Each row below holds a small network's activations on one input, seen along a few directions.
Each table varies a few parts of the input and shows all the possible inputs, shuffled.
A made-up example of a description, with smaller parts first: one of 5 places around a ring, together with either a single point or one of 9 places along a line or (one of 3 separate values, together with one of 4 places along a line).
Shared parts are said once, and a part with two or three values counts as separate values.
(in the rows, 128 means zero)

Other details of the inputs vary at random and push rows far along two fixed directions, the same in every table; ignore that.

Table:
R1: [138 109 160 156 140  96 110 162  95 100 151 101 105 152]
R2: [138 135 148 148 130 111 108 140 102 106 145 100 116 153]
R3: [134 118 163 167 154  84 127 170  81 145 133  88 117 168]
R4: [ 76 122 109 134  77 128 123 108 175 113  73 147 125  69]
R5: [134 140  82  80 128 185 172  87 183 151 121 189 149 112]
R6: [ 78 126 142 179  71  95  78 134 122  92  89  98 103  72]
R7: [100 114 129 160 101  99 104 147 116  96 103 111  98 104]
R8: [146 112 130 128 159 101 110 156  99 112 154 112 118 155]
R9: [131 137 120 143 127 128 138 116 136 121 120 137 125 136]
R10: [150 128 153 162 141  92 117 155  84  94 148  91 103 177]
R11: [164 127 141 128 172 118 142 163  77 156 161 104 121 174]
R12: [141 123 163 151 141 100 100 155  95 104 152  97 114 155]
R13: [151 121 114  80 148 150 144 121 118 161 141 136 174 158]
R14: [126 111 156 161 138 102 120 160  77 139 132  83 104 134]
R15: [147 132 112  97 135 155 152 119 139 124 144 147 128 143]
R16: [151 135 113  89 156 138 117 125 128 131 154 135 143 142]
R17: [143 152  99  77 127 172 165  83 177 136 130 167 156 137]
R18: [148 108 151 169 158  94 110 169  79 110 157 104 100 159]
R19: [134 105 149 145 125 107 106 161  67 127 135  90 130 143]
R20: [122 121 154 203 115  82 102 158  80  90 121  90  84 135]
R21: [116 130 131 127 104 145 143 130 126 159 117 135 122  94]
R22: [ 88 116 133 179  76 121 116 133 131 102  90 129  90  69]
R23: [158 143  96  87 165 134 145 112 138 132 143 142 150 176]
R24: [ 74 130 136 167  76 100  89 119 147 104  80 112 122  79]
R25: [ 96 131 132 143  95 139 116 107 165 127 100 149 133  76]
R26: [ 81 121 167 174  80 100  93 130 146 100  93 111 118  87]
R27: [170 131 135 126 175 125 119 147  94 129 172 121 125 172]
R28: [159 125 113 102 171 145 150 122 140 144 157 157 144 157]
R29: [195 129 122  79 227 133 168 143  89 181 186 115 154 228]
R30: [150 138 108  78 165 140 128 114 149 142 148 146 161 155]
R31: [158 125 128  95 166 137 147 126 141 133 160 143 147 171]
R32: [ 65 123 135 144  66 141 137 108 167 152  68 135 130  40]
R33: [134 132 118  98 133 161 155 121 128 165 132 137 135 109]
R34: [133 154  91  87 124 181 151  79 179 152 125 175 159 109]
R35: [142 142 121 132 133 140 123 122 118 126 142 130 124 131]
R36: [135 130  88  62 144 163 149  96 181 147 133 174 162 118]
R37: [ 80 122 138 183  68  92  91 134 123  84  82 102  94  74]
R38: [141 155 103  73 131 174 152  83 176 144 137 163 164 135]
R39: [ 73 140 105  98  54 188 163  77 207 177  70 184 151  23]
R40: [122 125 131 131 122 125 139 126 143 114 119 133 125 141]
Each input here is: one of 2 separate values, together with either a single point or one of 4 places along a line or (one of 3 separate values, together with one of 5 places around a ring).
Question: The inputs of R1 and R31 match in every part but the choice among 2 separate values. If R35 is changed in the same way as R1 into R31, which row does it become?
Answer: R34
Question: The inputs of R9 and R20 match in every part but the choice among 2 separate values. If R3 is changed in the same way as R9 into R20, which row does it become?
Answer: R11
Question: Which other rows does R7 become when the place on the ring of 5 takes its other values? List them by row number.
Answer: R6, R8, R16, R37
Question: Which other rows does R30 become when the choice among 3 separate values takes its other values? List them by row number.
Answer: R25, R26
Question: A walk changes only the place on the line of 4. It starts at R29 and steps to R32. List the rest of the walk in order.
Answer: R3, R39

Table:
R41: [193 153 101  64 180 175 171 122 107 171 182 143 144 179]
R42: [119 142 111  86 103 201 174  85 185 171 119 175 141  67]
R43: [133 128 152 154 115 106 104 139 111  73 142 105 107 150]
R44: [ 81 103 122 158  64 149 127 124 142 124  88 148  96  24]
R45: [119 128 161 178 112 111 120 152  86 129 123  88  96 122]
R46: [106 133 101 109  79 195 167  91 178 159 102 188 127  41]
R47: [137 120 157 156 137 111 129 159  93 132 143 106 102 139]
R48: [ 61 131 137 164  64 122 127 106 166 137  58 125 129  61]
R49: [188 161 104  79 180 150 130 109 130 114 187 140 140 185]
R50: [119 136 102  65 100 199 159  90 182 164 123 176 151  58]
R51: [108  85 182 214 151  22  83 202  57  96 120  53  89 172]
R52: [ 64 114 150 195  47 141 131 120 152 129  70 139  93  22]
R53: [178 145 104  99 166 176 175 119 107 170 163 149 135 162]
R54: [ 86 148 117 152  54 145 103  89 176  82  92 145 102  39]
R55: [163 131 136  94 186 140 156 126 129 172 162 135 164 188]
R56: [142 111 127 156 134 120 122 159  67 124 141 106  95 128]
R57: [125 143  74  98  95 191 131  80 192  99 123 201 122  63]
R58: [204 155  85  91 191 159 148 111 118 116 192 159 129 195]
R59: [ 60 122 140 156  72 127 136 105 187 142  62 142 133  56]
R60: [161 129  97  78 180 134 147 129 116 154 150 130 153 179]
R61: [108 136  85 102  69 200 157  89 161 153  99 177 128  35]
R62: [108 114 163 184 132  87 132 155 113 127 110 103 103 140]
R63: [179 141  97  53 184 163 156 117 119 174 171 144 175 185]
R64: [111 120 152 164 103  90  94 132 129  72 116 108 123 144]
R65: [158 134 113  85 181 135 164 124 142 166 149 148 160 184]
R66: [126 100 156 150 143  98 106 162  92 129 136 100 123 131]
R67: [ 58 111 132 164  56 123 127 121 167 120  61 139 107  35]
R68: [ 69 121 128 185  23 139 111 104 165  63  71 149  88  32]
R69: [110 132  96  60 105 190 157  81 197 172 111 183 175  70]
R70: [ 51 121 136 167  47 127 132 111 180 125  53 145 107  28]
R71: [166 141  94  87 186 124 122 118 154 101 163 154 148 197]
R72: [118 103 181 206 139  33  80 194  47 103 119  47 102 180]
R73: [138 110 185 220 130  46  79 188  52  43 148  56  68 189]
R74: [117 122 143 162 129  82  71 141 125  70 132 112 116 146]
R75: [185 135  97  67 177 167 154 132  95 156 180 133 134 162]
R76: [ 57 123 121 150  52 125 117 110 165 128  56 131 129  43]
R77: [195 147  91  77 179 180 178 121 102 172 178 158 140 176]
R78: [135 136 155 147 133 123 126 143  93 143 139  96 118 140]
R79: [ 67 114 133 148  54 135  99 117 141 126  75 123 125  27]
R80: [121 100 185 210 130  48  70 203  24  94 137  38  75 148]
R81: [ 99 135 112  83  94 178 152  83 196 169 100 177 167  68]
R82: [131 113 188 205 144  52  85 191  39 115 137  53 104 177]
R83: [183 122  96  67 206 145 171 136 118 157 174 148 142 193]
R84: [132 106 191 217 136  38  68 184  59  51 141  58  95 196]
R85: [121 114 180 201 142  40  90 185  56 112 121  54 108 188]
R86: [ 71 130 119 145  54 124 116  91 197  77  69 150 129  75]
R87: [ 72 118 114 148  69 128 122 119 144 120  72 127 107  49]
R88: [193 141 101  54 194 166 156 125 105 174 182 141 172 190]
R89: [117 114 182 225 141  44 106 187  53 108 116  54  83 178]
R90: [ 81 129 122 140  49 157 124 112 144 129  86 132 109  28]
R91: [174 147 113  73 190 147 165 116 127 176 158 135 172 204]
R92: [165 117 117  75 188 139 142 134 117 160 168 136 158 174]
R93: [184 141 130  77 193 163 169 127 121 175 184 139 150 185]
R94: [121 101 200 215 143  45  86 195  54 114 133  61 101 166]
R95: [193 146  88  65 191 151 169 109 144 110 177 161 147 224]
R96: [182 142 111  70 173 160 150 132  99 160 178 129 146 170]
R97: [177 139  95  79 186 144 165 132 107 157 163 136 143 192]
R98: [ 64 132 128 153  60 122 123 108 164 134  61 131 129  59]
R99: [ 75 142 127 157  54 131  87  88 181  85  81 142 127  42]
R100: [110 152  81  77  94 189 173  77 189 163  94 180 149  76]
R101: [129 126 131 144 143  86  84 137 136  75 133 121 123 163]
R102: [126 130  82  78  99 211 176  88 179 166 120 198 139  53]
R103: [160 151 100 103 173 117 127 108 148 106 152 139 147 192]
R104: [122 139 125 167 127  90 105 127 131  76 120 117 102 146]
R105: [ 57 127 156 177  43 132 109 110 152 135  62 119 126  30]
R106: [198 134 105  59 198 170 172 134 110 168 195 148 144 183]
R107: [ 61 139 125 163  50 110  88  87 192  79  63 135 123  53]
R108: [115 100 150 150 140  83 109 159 106 124 119  99 123 142]
R109: [162 131 126  89 181 127 154 131 131 164 153 137 160 190]
R110: [174 153 106  89 182 131 122 107 137 115 172 138 157 196]
R111: [163 130 104  69 173 149 139 124 112 160 160 132 162 166]
R112: [ 67 130 147 159  62 132 117 106 154 142  72 122 135  58]
R113: [105 137 112  82 111 176 167  79 206 175  98 175 171  90]
R114: [ 77 138 136 141  48 152 121 108 151 136  83 131 118  33]
R115: [180 147 106  61 186 158 159 116 119 177 169 143 174 194]
R116: [188 151  96  63 183 160 125 114 142 107 191 158 141 178]
R117: [160 124 114  88 185 126 155 136 129 157 154 139 156 186]
R118: [134 108 152 139 142 109 114 162  89 127 148  99 108 128]
R119: [174 129 113  65 182 161 156 125 128 170 172 151 168 166]
R120: [130 107 182 219 148  32  43 190  63  48 148  65  88 181]
R121: [184 141 123  71 187 160 163 131 117 170 184 143 149 179]
R122: [120  96 177 203 148  29  74 199  38  99 124  41  96 181]
R123: [103 128 102  77 102 168 153  90 194 161  99 172 165  79]
R124: [106 137 118  87 101 191 161  80 195 176 106 177 167  65]
R125: [142 115 168 207 148  53  61 186  64  47 160  73  68 176]
R126: [172 138 110  82 170 129 141 113 145 105 160 142 158 214]
R127: [114 109 166 227 136  27  61 185  82  36 125  75  67 172]
R128: [ 70 109 132 146  55 148 119 120 153 123  84 136 100  13]
Question: The inputs of R75 and R79 match in every part but one. If R41 is changed in the same way as R75 into R79, which row does it become?
Answer: R82
Question: The inputs of R103 and R58 match in every part but one. If R76 is changed in the same way as R103 into R58, which row does it become?
Answer: R61
Question: What do these inputs look like to the network?
Answer: one of 8 places along a line, together with either one of 3 separate values or (one of 2 separate values, together with one of 4 places along a line)
Question: Which other rows does R106 become when the place on the line of 8 takes its other values? List them by row number.
Answer: R50, R67, R69, R102, R117, R119, R123
Question: A walk changes only the place on the line of 4. It starts at R124 and steps to R94. List the rest of the walk in order.
Answer: R119, R66
Question: Which other rows does R113 become when the choice among 2 separate values takes its other values? List them by row number.
Answer: R91
Question: Which other rows does R85 become when the choice among 2 separate values takes its other values? List them by row number.
Answer: R109
Question: Which other rows does R44 become when the place on the line of 4 takes its other values? List them by row number.
Answer: R46, R52, R102
Question: A walk changes only the place on the line of 8. It starts at R95 and steps to R86. List the rest of the walk in order.
Answer: R126, R64, R84, R43, R73, R68
